Each row below holds a small network's activations on one input, seen along a few directions.
In each table, some parts of the input vary, and every possible input appears once, in random order.
Descriptions start from the smaller parts, as in this example, which fits no table here: one of 3 separate values, together with either a single point or one of 9 places around a ring or (one of 4 places along a line, together with one of 5 places around a ring).
Shared parts are said once, and a part with two or three values counts as separate values.

Rows:
x1: [-25 -43  76  54  13 -29  21 -42 -29 -14  18  38  -2]
x2: [  2 -15  25  11   7 -11 -38   7 -20   0  19  12  32]
x3: [ -4  -7  12  -6  -5   8 -34   0 -19  15  14  25  37]
x4: [ -5  37 -75  -5 -15  44  -3  61  21   5  -2 -57 -42]
x5: [ 20  -5  -3   9   3  36 -44  67  14   9  36  -9 -16]
x6: [ 15  30 -40 -30   1   5  28 -17  17  11 -20   0   1]
x7: [  6   7 -25  -7   5  -3  27  -7   1  -3  -8 -23 -16]
x8: [ 26  23 -52 -42  -5  32  10  15  45   5 -14 -28 -18]
x9: [-32   5  13  19 -22 -36  17 -17 -17  -1 -32   4   3]
x10: [ 40  -6  -4 -55   8  27 -37   7  28  -4   8  -6  24]
x11: [-37 -14  29  43  -3 -52  47 -37 -23 -10 -16   7 -34]
x12: [ -7 -11  43   8  13 -22   6 -38 -19 -14  -3  37  31]
Changing only one part turns x10 into x8. The same change can be made to x5. Which row results?
> x4
Describe the family of inputs behind these rows.
> one of 2 separate values, together with one of 6 places along a line
Which other rows does x1 become when the choice among 2 separate values takes its other values? List them by row number.
> x11

Rows:
x13: [ 12 -27  55   8  23 -33   7 -24 -39  -1  11  25   8]
x14: [-10 -18  32  10  -4 -41  11 -43 -10   4 -24  39  53]
x15: [ -3 -30  69  29   6  13 -57  -9 -28  12  47  63  62]
x16: [ 32 -14   1 -38 -20  49 -88  69  25   5  29  -4  44]
x17: [ 42   9 -28 -57  19  31 -26   7  33   7  17 -23 -29]
x18: [ 35  23 -30  -7  23  46  22  35  33  -5  10 -29 -49]
x19: [ 24  27 -55 -50   2   9 -20  -3  31  17 -26 -24  20]
x20: [-47 -19  26  63 -15 -37  44  -8 -20   3 -14   3 -45]
x21: [ -8  27 -75 -35 -10  14  19   3   4   9 -33 -35   8]
x22: [-27 -40  37  58  30 -23  31 -14 -26 -26  25   4 -36]
x23: [-49  -4  26  21 -24 -37  28 -57 -14 -20 -39   3  11]
x24: [ -1  67 -59  -2 -30   8  27  44  11  -6  -3 -22 -47]
Describe the family of inputs behind these rows.
> one of 2 separate values, together with either a single point or one of 5 places around a ring
Changing only the choice among 2 separate values turns x19 into x14. The same change can be made to x16. Which row results?
> x15

Rows:
x25: [ 23  22 -37 -55  18  -1  22 -25  17  11 -16 -12  -4]
x26: [ 30  10 -33 -31  23  -5  46   8  13  -4  -4 -34 -48]
x27: [ -8   3  -3 -12 -21 -28  -3 -28  -2   3 -31  -2  48]
x28: [ 35  14  -7 -36  17   2  -1 -16  12  20   2  10   8]
x29: [ 36  30 -73 -82  -7  46 -49  54  45  -2 -14 -46  -1]
x30: [-37  -9  18  46 -15 -18  26  -7  -7   0 -17  22  -5]
x31: [ 43  17 -40 -52 -12  48 -65  55  37  -1   5 -32  12]
x32: [-19  14 -39 -32 -26 -26  14 -47   7   8 -45 -18  42]
x33: [-47 -23  64  41 -10 -24 -22 -33 -30  -4 -15  32  35]
x34: [-36 -17  51  71   0 -22   3   2 -16 -12  28  16 -35]
x35: [-21 -26  55  20  -9 -18 -43 -35 -18   3   0  33  69]
x36: [ 14   4  -3  25  16 -13  36  -2  13  -5   4 -18 -59]
x37: [-15 -13  31  49   7 -17  45  12  -7 -11  15   7 -39]
x38: [  1 -40  49  54  28  -7  -5  -2 -11 -11  47   8 -48]
x39: [  7  12 -23  29   0  49  -5  62  -4   7  25 -11 -12]
x40: [ 36  -1 -11 -44 -11  65 -76  45  44   4  27 -13  31]
x41: [ -4  -6  -2  42  -9  50 -23  65  -9  11  44  -2  -6]
x42: [-37 -19  37  27 -14 -22   0 -35 -14  -5 -24  23  33]
x43: [-17  17  -1  28  -2 -23  42   3  -8 -16  -7 -17 -48]
x44: [ -9  53 -79  -6   5  40  22  50  15   9 -20 -37 -35]
x45: [-31  -4   1   7 -27 -34  18 -31 -16  -9 -42  -3  19]
x46: [-45   8 -35 -10 -33 -25  34 -45 -10  -9 -52 -18   7]
x47: [  4  35 -49  15  -4  39   1  58   6  13  -3 -25 -23]
x48: [-37 -24  48  57  -8 -29  -1   0 -25  -3   0  19   7]
x49: [-35  11 -15  25 -31 -25  29  -9  -1   7 -35   0 -16]
x50: [ 13 -12  22 -31   6  -6 -26 -23  -6  16   8  42  56]
x51: [ 35 -18   7 -31 -14  60 -92  62  22  -3  54 -19  38]
x52: [-41  14 -44   4 -19 -22  60 -11   6  11 -45 -22 -27]
x53: [ 21 -28  41 -15  19   3 -43 -16 -19  13  37  35  27]
x54: [ 25 -37  52  10  33   0 -23  10 -25  -9  50  19 -14]
x55: [ 10 -25  42 -11  13 -15 -49 -14 -34   2  26  39  59]
x56: [-25  29 -38   6  -8 -17  68 -11   5 -16 -20 -27 -70]
x57: [ 30 -15  31  -9  25  18   0   3   2  -3  27  17 -18]
x58: [ 31   9   8 -13  13   7  14   4  13   4   6  -5 -25]
x59: [ 37 -16  23 -29  32   5  -9  -4  -4   4  24  29  22]
x60: [ 13  14 -10 -37  -9  -6 -22 -26  -1  15 -12  21  44]
x61: [ 10  20 -38  -2  19  -5  57 -13  18 -14 -12 -33 -75]
x62: [-10 -18  30   3  -8 -17 -15 -33 -14  -8 -11  20  64]
x63: [ 10 -15  21  31  29   5  22  -1   8 -17  22   8 -48]
x64: [ 10  28 -50 -54  -4 -15  13 -26   0   3 -27  -6  33]
Describe the family of inputs behind these rows.
> one of 4 places along a line, together with either one of 2 separate values or one of 8 places around a ring
Changing only the place on the line of 4 turns x34 into x43. The same change can be made to x55. Which row results?
> x60
Changing only the place on the line of 4 turns x28 into x59. The same change can be made to x27. Which row results?
> x62
Which other rows does x64 become when the place on the ring of 8 takes its other values? List them by row number.
> x25, x26, x32, x46, x52, x56, x61
Which other rows does x51 become when the choice among 2 separate values takes its other values? List them by row number.
> x41

Rows:
x65: [ -8  26 -52 -29 -23  14 -13  20  19   4 -30 -23  12]
x66: [ -2  13 -32   4  -4  24   8  28   9   5   5 -20 -27]
x67: [  3  -3   6 -12  -8  14 -26   6  -2   1   4   6  34]
x68: [-29 -24  47  35  12 -65  38 -59 -42 -12  -9  29   1]
x69: [-51 -24  59  75 -13 -39  23 -23 -32  -4  -1  25 -15]
x70: [ 18  27 -43 -40   1   4  27  -4  27  -4 -23 -31 -23]
x71: [ 10   8  -6  14  13  21  -3  34   2   3  17  -9 -18]
x72: [ 19  18 -32 -31   5   8  14 -12  17   4  -9 -10 -16]
x73: [ 22 -10  10 -24  17  -2   4 -13  -1   6   9  14  -8]
x74: [ 27 -23  25 -19  21 -16  -5 -22   1  -1  16  10   1]
x75: [  5  -4  14  15  10  19  -6  26   1  -3  22   6 -15]
x76: [ 29   9 -10 -23  14   3   7  -8   7   8   6   4  -5]
x77: [ -7  20 -37 -25 -17  21 -20   9  14   8 -11 -11  23]
x78: [  4  20 -46  -2  -9  23  13  38  19  -5  -7 -39 -36]
x79: [  6  13 -11 -13  -9  14 -26  14   0   7  -3   2  30]
x80: [  0 -21  25  -3  -6   3 -34  -9  -4  -4   8   6  32]
x81: [  4 -18  32  25  11   0 -14  14   0  -9  31   7 -13]
x82: [-50 -28  52  52 -17 -47  14 -39 -35  -7 -24  36  43]
Changing only one part turns x78 into x70. The same change can be made to x69. Which row results?
> x68
Describe the family of inputs behind these rows.
> one of 3 separate values, together with either a single point or one of 5 places along a line
List by row number the other rows that have the choice among 3 separate values in common with x65.
> x67, x77, x79, x80, x82
